A small network was trained on invented records. Each row is its activation on one of them, seen along a few directions.
Here are examples, each followed by its value of one field, Meros.
The word missing means that the record has no Meros.
Other fields move the rows too, some of them a lot.
(in the rows, 500 means zero)
Random noise pushes rows far along 14 fixed directions. That doesn't count. These rows show it; they differ only by the noise:
[489 388 653 447 505 598 531 486 400 510 528 662 316 530 420 382 472 469
 642 758 539 628 532 574 488 620 696]
[469 560 547 396 508 343 608 235 253 536 424 551 508 425 722 676 442 500
 562 494 454 483 349 508 472 355 474]
[480 567 575 464 501 484 331 693 534 487 522 727 524 697 461 396 531 408
 655 563 562 598 469 508 610 531 547]
[500 677 242 475 544 176 494 452 288 400 495 612 438 774 471 383 478 630
 497 467 335 472 507 554 681 555 612]
[335 476 213 316 599 286 489 361 452 419 500 503 569 587 472 596 378 637
 594 740 620 554 484 695 552 506 538]
[544 427 430 440 524 428 448 617 607 474 585 474 737 549 441 457 532 361
 490 487 668 546 450 432 339 455 416]
[407 457 656 222 715 646 408 534 367 562 617 875 574 602 431 343 576 447
 754 681 513 528 420 561 552 555 511]
[461 622 484 443 660 344 224 690 389 298 651 698 560 685 431 548 262 528
 621 530 636 547 477 631 569 630 645]
[259 428 334 282 568 523 200 650 561 278 689 328 560 571 516 556 636 417
 296 323 581 494 324 479 421 667 295]
[410 428 732 375 495 681 553 311 363 611 342 403 421 315 547 542 524 721
 601 829 613 440 453 712 313 474 649]
[442 400 515 639 467 496 637 456 441 260 308 293 551 433 754 733 386 189
 398 584 558 507 230 593 318 567 699]
[370 466 385 438 751 614 488 444 535 228 563 406 667 516 460 532 304 465
 421 568 408 389 426 744 574 639 555]
[365 343 556 347 735 726 605 272 254 343 552 452 561 450 438 482 376 377
 401 698 513 467 392 681 367 658 710]
[347 414 383 461 624 632 456 711 460 390 540 442 501 421 575 533 453 518
 504 382 546 450 447 541 568 566 556]
[399 446 383 285 444 284 346 818 576 423 539 557 401 588 610 453 591 736
 809 682 584 555 348 590 439 523 477]
[376 496 637 319 489 573 436 319 326 584 675 726 280 484 491 527 390 450
 570 440 497 720 571 412 730 443 434]

[607 649 636 704 352 434 408 476 570 583 473 512 489 543 403 545 290 486
 520 492 658 617 684 502 624 392 580]
g1
[566 613 243 620 645 215 533 406 293 588 362 594 521 492 479 669 415 726
 466 487 604 363 664 570 535 578 644]
g9
[580 614 447 538 524 364 574 543 630 408 535 495 642 413 677 629 209 532
 547 255 349 483 466 466 675 272 361]
g9
[605 569 743 665 466 496 482 418 527 523 442 590 754 505 515 706 358 167
 591 589 712 590 463 518 415 390 542]
g5
[407 540 341 625 660 501 388 791 453 471 381 600 549 497 691 632 642 443
 527 271 509 295 406 489 634 647 501]
g7
[435 630 607 498 445 512 358 537 291 348 514 446 368 681 456 396 438 551
 454 533 482 529 442 612 522 599 740]
g6
[526 420 362 499 483 377 577 580 511 503 425 563 622 698 450 350 686 319
 571 682 571 542 415 497 392 561 590]
g1
[368 441 233 414 635 502 619 583 534 478 465 493 664 418 633 603 558 527
 609 448 459 403 423 527 581 413 392]
g8
[525 567 451 593 546 339 538 580 416 266 452 617 582 686 594 543 270 250
 525 528 482 586 348 552 559 548 719]
g4
[453 579 527 559 469 340 295 497 595 611 401 787 552 541 569 862 458 327
 623 574 801 682 547 469 606 508 415]
g9
[574 380 516 565 517 521 643 394 561 499 439 582 570 611 400 373 533 230
 502 740 512 569 490 531 440 590 610]
g7
[593 590 678 490 432 363 370 337 603 486 426 342 474 443 544 597 543 707
 425 632 458 342 429 645 270 570 383]
g4
[491 544 284 555 679 542 397 626 579 492 599 520 514 434 356 547 426 738
 403 294 491 404 768 517 692 605 437]
g11
[564 529 432 491 363 349 491 540 495 470 542 482 203 528 493 435 595 732
 482 481 352 545 595 443 501 562 478]
g10
[382 499 313 696 596 621 515 486 604 534 315 498 690 532 438 641 494 333
 477 572 659 470 611 624 706 556 580]
g6
[574 356 380 356 591 497 581 502 511 535 620 535 657 503 271 379 510 571
 527 687 678 598 630 480 286 472 532]
g3
[763 505 536 712 570 421 549 679 590 460 495 445 553 354 505 529 567 635
 521 444 391 246 556 528 275 625 486]
g8
[525 432 640 643 520 712 577 495 587 500 532 500 457 378 475 525 321 378
 547 516 475 526 585 529 616 495 567]
missing
[331 519 605 513 519 748 582 506 493 293 416 444 552 558 564 495 282 368
 618 703 436 564 367 735 669 449 745]
g2
[383 412 570 382 482 638 434 586 467 612 609 563 435 384 468 560 465 568
 684 557 718 638 585 485 527 415 498]
g2
[516 568 605 536 625 635 637 415 296 459 270 506 702 492 589 547 570 422
 461 610 466 347 361 602 338 486 703]
g10
[636 518 569 551 806 596 571 557 448 533 507 614 882 354 560 538 512 416
 544 328 436 199 429 506 413 473 410]
g7
[595 328 300 561 701 487 619 566 563 514 573 660 663 595 267 343 571 350
 573 674 535 443 606 532 441 695 573]
missing
[502 634 773 343 505 477 261 357 397 523 650 663 357 455 468 645 398 687
 533 500 521 577 565 516 503 519 391]
g11
[565 758 640 450 473 375 454 592 383 305 521 656 301 622 640 431 337 785
 681 478 151 489 429 604 690 450 603]
g3
[723 543 628 602 432 350 572 459 579 553 363 527 658 599 490 402 576 382
 506 653 504 451 425 500 285 477 541]
g4
[646 572 484 489 370 359 708 263 257 639 512 355 428 386 537 455 604 654
 339 275 352 441 558 305 354 297 420]
g8
[454 384 409 618 449 479 652 378 353 473 578 501 175 330 570 701 394 460
 510 430 452 605 625 453 633 594 545]
g2
[408 361 345 631 434 604 556 783 256 397 419 347 254 494 584 461 588 390
 260 291 619 563 462 333 410 685 820]
g11
[489 577 672 532 409 660 618 431 554 482 290 378 703 597 541 380 581 393
 562 707 425 453 339 647 459 343 606]
g5
[510 447 467 698 386 528 639 514 532 559 215 533 265 431 635 631 733 493
 531 643 435 494 543 515 505 629 599]
g10
[491 541 694 413 696 687 445 471 525 406 516 726 606 495 556 570 562 408
 576 564 324 419 400 585 524 595 410]
g3
[440 504 530 515 509 625 446 646 457 598 383 449 479 522 567 343 697 526
 457 391 468 345 394 459 486 539 545]
missing
[707 431 508 780 508 365 564 551 307 513 503 516 410 433 509 584 568 331
 402 373 580 419 546 374 280 719 631]
g6
[439 533 577 397 495 598 473 531 422 637 537 469 553 406 519 475 504 655
 621 440 583 465 514 499 523 311 459]
g5
[383 568 525 460 298 522 434 510 808 333 496 292 638 668 534 439 311 340
 499 560 501 681 366 575 664 280 434]
g1

Which value of Meros does each new row have?
[451 575 390 559 655 563 484 494 621 694 310 567 876 438 495 683 670 532
 635 581 661 308 569 614 554 407 374]
g2
[649 602 598 522 432 340 551 570 511 243 479 460 402 569 584 457 339 687
 593 652 287 506 408 642 397 507 661]
g3
[559 563 282 683 360 264 520 485 455 343 408 335 341 737 489 383 752 421
 242 417 277 418 448 475 475 744 553]
g1
[486 469 474 697 583 815 647 768 529 455 387 419 482 445 503 278 432 539
 507 398 363 358 566 580 719 520 752]
g7
[610 370 508 521 459 447 704 512 477 493 528 594 454 547 478 348 549 383
 671 674 423 572 470 491 433 527 586]
g6
[454 557 760 303 411 702 541 344 461 545 499 430 687 546 512 335 436 351
 425 479 502 617 354 436 465 192 472]
g4
[759 470 486 659 328 139 695 246 573 634 378 554 456 499 426 579 400 513
 594 821 621 634 653 522 346 452 567]
g4
[541 456 694 635 330 624 542 481 417 477 315 232 265 390 578 507 762 554
 319 579 436 380 424 532 186 674 643]
g8
[591 629 783 553 368 689 344 749 571 557 492 547 476 493 483 432 537 560
 509 367 561 591 579 379 490 370 516]
g3
[581 565 530 577 363 568 691 499 645 329 431 435 423 592 584 341 507 432
 438 455 113 559 448 471 645 415 503]
g3
[514 657 729 629 633 531 308 548 478 453 362 597 709 537 539 675 408 446
 620 657 644 337 410 739 454 602 641]
g1
[379 665 596 287 556 551 384 592 282 487 455 529 576 596 635 374 591 640
 531 382 408 369 274 529 523 396 518]
g4
